A small network was shown many inputs. Here are its activations along a few directions, one row for each input.
In each table, some parts of the input vary, and every possible input appears once, in random order.
Descriptions start from the smaller parts, as in this example, which fits no table here: one of 5 places around a ring, together with either a single point or (one of 2 separate values, together with one of 4 places along a line) or one of 11 places along a line.
Shared parts are said once, and a part with two or three values counts as separate values.

Other details of the inputs vary at random and push rows far along two fixed directions, the same in every table; ignore that.

Table:
r1: [ -4   7  22 -10 -27  12  19  18  15 -11  18 -16  -8 -18]
r2: [  7  21 -16  26  -9  -7  -3  -5   0  21   2  25 -21 -15]
r3: [-21   6  24   5 -11   8   6   6  12   0  17  13   1 -15]
r4: [-17   4  24 -10 -25  25  22  14  18 -10   4 -36   7 -15]
r5: [-13  -6  30 -26  -6  27  20  -6  28  -5  14 -28  10 -24]
r6: [ 21  21  -8  15 -37 -26  17   9 -23  12  13  30 -31   0]
r7: [ 12 -24 -15   2  22  12 -34  -8  -3 -14 -19  -4  16  14]
r8: [-10  -6 -18 -16  19   0 -22   2  -9 -10 -28 -22  11  32]
r9: [ -1 -12 -11  -7  43  -2 -15  -9  -1  -8 -16 -12   7  27]
r10: [ 10  16   5  12 -12 -17   6   5  -4  16   8  30   1  -6]
r11: [  6  24 -14   9 -24 -19  20  19  -8  25   2  26 -26   2]
r12: [-15 -11  26 -10   0  32  29  -3  25 -22  17 -45  20 -17]
r13: [-13   7  16  -6 -25  22  26  15  19   1  14 -27  -2  -8]
r14: [ -5   3   9 -11 -10   8  22  -8  11  17  12  -3  -5 -11]
r15: [  3 -10   4  18 -16   1   2  -4  14  -2   3  -6   2 -18]
r16: [ -3  -7 -12 -23  25  -3 -26   9  -4 -17 -24 -12   6  25]
r17: [ 14  11   6  16 -16 -19   3  10 -13  14  10  30   2 -12]
r18: [-13   8  18 -13 -21  22  23   9  29  -4  18 -25  -8  -5]
r19: [ -2  -6 -20   6  29  10 -40 -18  -2  -8 -18 -15   6  12]
r20: [ 16   4  -3  12   7 -22  -6   8 -18   6  -4  23  -3  -1]
r21: [  7  11  -8   4  -1 -18  25   3  -4   4   6  20  -6  -8]
r22: [ -1 -10 -17 -16  19   1 -25  -3  -7 -16 -13 -20   1  36]
r23: [-12  12   1  26 -17  -9   5   1 -13  20  15  32 -10   0]
r24: [ -3 -12 -21 -13  40  -4  -9 -12  -2 -12 -12 -11  12  27]
r25: [ 10  10 -14   2 -10 -24  -3  23 -22   6  -9  22 -15   2]
r26: [ -2   3  18 -10 -14   3  11  -2   8  15  12   3   1 -20]
r27: [ 10  14 -18  18   4 -13 -20  -4  -7   9  -9  26 -15 -13]
r28: [ 12   9 -10  20   4 -17   1  -2 -16  19  -2  18  -5  13]
r29: [-16 -18   2  -6  29   0 -41  -1 -13 -20  -9   6  16  14]
r30: [  0   0   9  -3  -3   3  27   6   6 -10  14  -7   6 -20]
r31: [-23 -12  -5  -4  32   4 -35  -9  -3  -9  -9   4  11  28]
r32: [  2 -10 -13  -1  31   6 -46  -9  -3 -18 -19  -9   7  -1]
r33: [  0 -10  -8  -2  26   1 -29 -13  -7  -4 -10 -10  25  30]
r34: [  9  24  -9  10 -32 -30  17  26 -22  17  -5  32 -20 -13]
r35: [-13 -12  31 -18 -11  32  20  -8  18  -6  15 -38  12 -22]
r36: [ 14   5  -4  18  -6 -18  -9   0 -21  12   0  22   6   7]
r37: [ 15  14 -20   6 -15 -22   1   1 -21   9   4  20 -23  20]
r38: [ 11  -6 -23  26  -6 -21  -9  -9  -5  12  -8  18  -7   2]
r39: [ 18  26  -8   6 -30 -29  16  12 -14  13  11  37 -32  -2]
r40: [  7   4 -13   0   3 -20   6  -2 -25  -3  -7  29  -9  -4]
r41: [  3 -12  -6 -10  42  -6 -18  -4  -4 -15 -18  -8   9  19]
r42: [-11   0  36  -8   1  26  18   3  33 -10  13 -29  15 -19]
r43: [ 22  -6 -16  15  -3  -9 -14   6 -10   4  -8  31  -2  -7]
r44: [  7  16  -1  17  -4 -13  15   3  -1  22   6  21 -11   1]
r45: [  5  -2  -1  11 -10  18   7   1  21   9   6   7   0 -10]
r46: [  0   9  21  -9 -30   9  20  13  12 -10  21 -12 -11 -17]
r47: [  8  29 -10   7 -30 -29  20  22 -15  21  -6  35 -21  -8]
r48: [ 12  15 -19   1 -10 -21   1   3 -13   9   3  23 -25  20]
r49: [ -2  -9  -7  -8  32   0 -29 -11   0  -3 -11  -5  21  30]
r50: [-13   0  24  -9 -23  27  20  16  18 -10  10 -35   3 -13]
r51: [ -2  -6  -1  15 -11   1   5  -6  23   6   4  -1  -2 -13]
r52: [-24  -1  21 -17  -2  33  31 -10  29 -10  13 -27   6 -13]
r53: [  5 -27 -13   0  24  -8 -37  -8   3 -20 -20  -8  14   5]
r54: [  8   8  -8   6 -18 -14  19  -8 -16  29   8  20 -14  -5]
r55: [ 13  15 -15  -2  -9 -26  -2  12 -14   5  -3  26 -23  10]
r56: [ -6   3  13  -7 -13   8  13  -7  11  20  14  -2  -1 -11]
r57: [ 19   4 -10  18 -14  -5   3   6   1  13  -1  36  -8 -13]
r58: [ -6   2   3   3  -4   9  33  -3   9   0  15 -15   6  -6]
r59: [-12 -10  34  -3   0  32  25   1  24 -16  14 -44  14 -17]
r60: [-19  -6  27 -12  -9  34  29  -8  18 -18  13 -33  11 -19]
r61: [  6 -17  -5  -8  39  -6 -21   0 -11 -19 -16 -10  11  14]
r62: [  3 -13 -12 -15  17  -1 -29   0 -12 -22 -15 -18   1  29]
r63: [  2 -21  -2 -21  26  -3 -35  -9 -15  -7 -13  -7  15   9]
r64: [  5 -15  -2   0  32   0 -27  -7 -12 -12 -17 -13  16  22]
r65: [ 11   5 -14  18   8 -19  10  -2 -18  15  -2  15 -10  12]
r66: [ 10   4   2   9 -22 -14   5  -3 -21  25   8  20  -8 -12]
r67: [-18 -18   1   1  25   4 -39  -8 -16 -16 -10   0  15  22]
r68: [-11   0  20   6  -6  35  -3  -8  25 -12   8 -33   7 -29]
r69: [  3   0  14  -9 -16   0  18   2  -2   9  12   4  -4 -26]
r70: [-11  -4 -18 -20  23  -1 -22   3  -3  -8 -29 -16   7  31]
r71: [-16  -7  28 -13 -14  31  15 -10  21   7  19 -33  14 -15]
r72: [ -8 -12 -17 -12  31   3 -11 -20 -13 -14 -17  -9   9  27]
r73: [ -7   9  11  -8  -8   5  29  -4   8  -4   7   7  -5 -17]
r74: [  2 -24 -14  -2  26  -7 -34 -12  10 -17 -22  -7  12   9]
r75: [  7  -3  -1  16 -15  19   8  -1  14   8   7   3   3 -10]
Description of these inputs: one of 5 places around a ring, together with either one of 3 separate values or one of 4 places along a line or one of 8 places around a ring.
Q: Changing only the place on the ring of 5 turns r42 into r28. The same change can be made to r41. Which row results?
A: r65
Q: Changing only the place on the ring of 5 turns r19 into r32. The same change can be made to r13. Which row results?
A: r25
Q: Change only the place on the line of 4 in r1. List by row number the other rows that result.
A: r25, r34, r46
Q: Change only the place on the ring of 8 in r56. List by row number the other rows that result.
A: r9, r14, r24, r31, r44, r49, r52
Q: Start at r48 and move only the place on the line of 4, one step at a time. The first step leads to r18. Which rows follow, in order?
A: r11, r70
Q: Change only the place on the ring of 5 in r53. List by row number the other rows that result.
A: r15, r38, r51, r74

Table:
r76: [  3  18   7  -7 -28  -3  56  13   5  10  17  -6 -16 -10]
r77: [  9  18 -23  -2  -3 -39   3   5 -42  20  -5  33 -21  36]
r78: [ 16   3  -9  29  -5  -9  19  -9  -2  20   6  19  -2 -14]
r79: [-17  11  28 -19 -23  12  16  15   3  -4  15 -17   1  -3]
r80: [ -7 -18  -7 -11  31   0 -50 -14 -13 -10 -19  -3  18  21]
r81: [ 20   9 -25  39 -12 -31 -28   4 -25  25  -6  54 -16   0]
r82: [ 12   5 -12   2  -6  -7   8   7   2  -3  -6   2 -15  -8]
r83: [ -8 -25  -9 -16  36  16 -60  -9   7 -25 -25 -22  19  23]
r84: [  4 -17 -15 -31  32 -10 -37  10 -15 -34 -28 -18   8  32]
r85: [-11  -7   5  -5   9  11  -6 -16   5   5   5  -6   7   6]
r86: [-20  17  10  17   6  -2  13   6   5  10   9  25   0   0]
r87: [-11 -18  35   3  -2  26   2  -7  20 -10  13 -20  26 -33]
r88: [  5   1   6  -7  -5 -10   3   4 -12   1   1  12  -1 -13]
r89: [  3  -9  10  17  -3  24   4  -3  25 -11   5 -19  10 -24]
r90: [ -6  19   7   6 -38  10  27  12  20   7  14  -8 -19 -17]
r91: [ 11 -22 -27  -5  41  -1 -41 -12  -3 -25 -30 -14  10  18]
r92: [ -6  -7 -13 -25  18  -6 -38  12 -13 -23 -22 -14   3  39]
r93: [ -3   5   8 -15 -14  14  27  19  15 -19   3 -31  -5  -4]
r94: [ 14   1  -1  11 -11  -8  -5   6   0   0  -1  18  -4 -22]
r95: [  2 -25 -20 -31  53   6 -24 -17   0 -24 -27 -35  17  34]
r96: [ -2 -20  10   5  20  10  -4 -18   5  -7   4 -11  22  -6]
r97: [ 13  22 -35   5  -6 -40  11   7 -37  26 -10  32 -28  37]
r98: [ 20  20 -36  33 -20 -34  -7   4 -22  28  -8  51 -32   2]
r99: [  7  -2  20  21 -20  11   5   7  17  -1  12   3   6 -36]
r100: [ -5  26   6   3 -42   3  35  23   9   7  14  -7 -25  -5]
r101: [ 13   4 -30  28   8 -21 -13 -15 -17  26  -8  32  -7  16]
r102: [-14 -10  13  10  -2  37  -9  -7  35 -11   5 -33  14 -11]
r103: [ -1 -16  -5 -33  33  -9 -27   4 -25 -27 -20 -14  14  28]
r104: [-14  -6  26 -33   1  20  30   2  12 -19  15 -39  11   1]
r105: [ -6 -12  26 -10   1  20   1  -5  13 -12   7 -16  18 -26]
r106: [ -3  15   7  15 -27  11  34  -4  18  26  20   3 -10 -17]
r107: [ -8 -14 -11 -26  38   5 -30 -15 -12 -10 -15 -14  11  39]
r108: [-27   2  35  -5  13  23  30   5  32 -18  16 -16  18 -22]
r109: [-12   8  19  -5 -30  17   9  14  22  -2  13 -11  -5 -18]
r110: [  9  -1  -8   5   3  -3  16 -11   6   8   0   2  -1  -9]
r111: [ 21   1 -22  14  11 -33  -3 -12 -31  18  -6  42  -8   4]
r112: [ 12   4   1  -2  -9  -7  -1  13  -1  -5  -2   8  -8 -14]
r113: [ 12   8 -12  34 -14 -29 -16  -3 -29  31   1  56 -10  -6]
r114: [ -8   6  10  -7 -11  -1  -4   3  -7   7   4   6  -2  -1]
r115: [  1  -3   8 -15   6   2  17  -6   0  -3   6  -7   4  -4]
r116: [ -8  10   4  -7 -11  13  24  -3  16  11  10 -16  -7   2]
r117: [ -8   3  20  20 -14  14  14 -11  12  17  23   0   5 -16]
Q: Describe the family of inputs behind these rows.
A: one of 2 separate values, together with either a single point or (one of 4 places along a line, together with one of 5 places around a ring)
Q: Changing only the choice among 2 separate values turns r88 into r114. The same change can be made to r111. Which row results?
A: r85
Q: Start at r85 and move only the place on the ring of 5, one step at a time. The first step leads to r80. Which rows follow, in order?
A: r83, r98, r106

Table:
r118: [ -5   6  16   9 -14  11  12   7  19   6   8   0   1 -19]
r119: [ 25  12 -21  25 -18 -34  -2   4 -24  31  -5  46 -20  -5]
r120: [  8  -2 -25   8  22 -17 -33  -2 -13  -4 -21  17  -4  18]
r121: [  5  26  -2  13 -27 -25  21   8 -16  31  21  37 -25   4]
r122: [-4  2  5 13  1 -5  7  0 -7  5  8 15 -1 -9]
r123: [ -6   7  15   8 -13  10  13   6  17   7  12   1   7 -19]
r124: [  3  -9 -28   2  28 -11 -40  -7 -14 -14 -22   7  -2  22]
r125: [ 24  15 -26   1   5 -40 -17  11 -43   7 -19  30 -18  18]
r126: [-19  -4   4 -15   3  24  -7  -5   8  -7  -7 -33   7  21]
r127: [ -4   7  24  -1 -15  18  49   0  30  -1  22 -21  -1 -21]
r128: [  2  -2  16   5 -16   9  13   2  12  11  11  -1   4 -18]
r129: [ 17  12 -10  19 -25 -17   6   4  -7  19   4  29 -19 -14]
r130: [  2 -19 -13  -9  20   6 -34 -12   0 -19 -15 -15   4  13]
r131: [ -6   1  28   3 -23  20  26  -6  19   2  22 -13  10 -28]
r132: [ -7   3  11 -12 -18  -5  18  16   4  -7   5 -11  -2  -5]
r133: [-10 -15  -5 -13  23  27  -2  -7  19 -20  -8 -48  18  19]
r134: [ -3  -5  17   6 -10   9  16  -3   1   5  17  -4   3 -20]
r135: [-14  -9   4 -33  23  15   2 -11  12 -10  -5 -23  10   2]
r136: [ -8 -13  -3  -5  32   3 -27 -13  -4 -16 -14  -6  21  15]
r137: [  1 -12  -8 -24  23   1 -21   7 -12 -25 -15  -6   8  25]
Q: Describe the family of inputs behind these rows.
A: either one of 3 separate values or one of 5 places around a ring or (one of 2 separate values, together with one of 6 places along a line)
Q: Change only the place on the line of 6 in r120. List by row number the other rows that result.
A: r118, r122, r123, r124, r136
Q: Which other rows belong to the same alternative as r125? List them by row number.
A: r132, r137
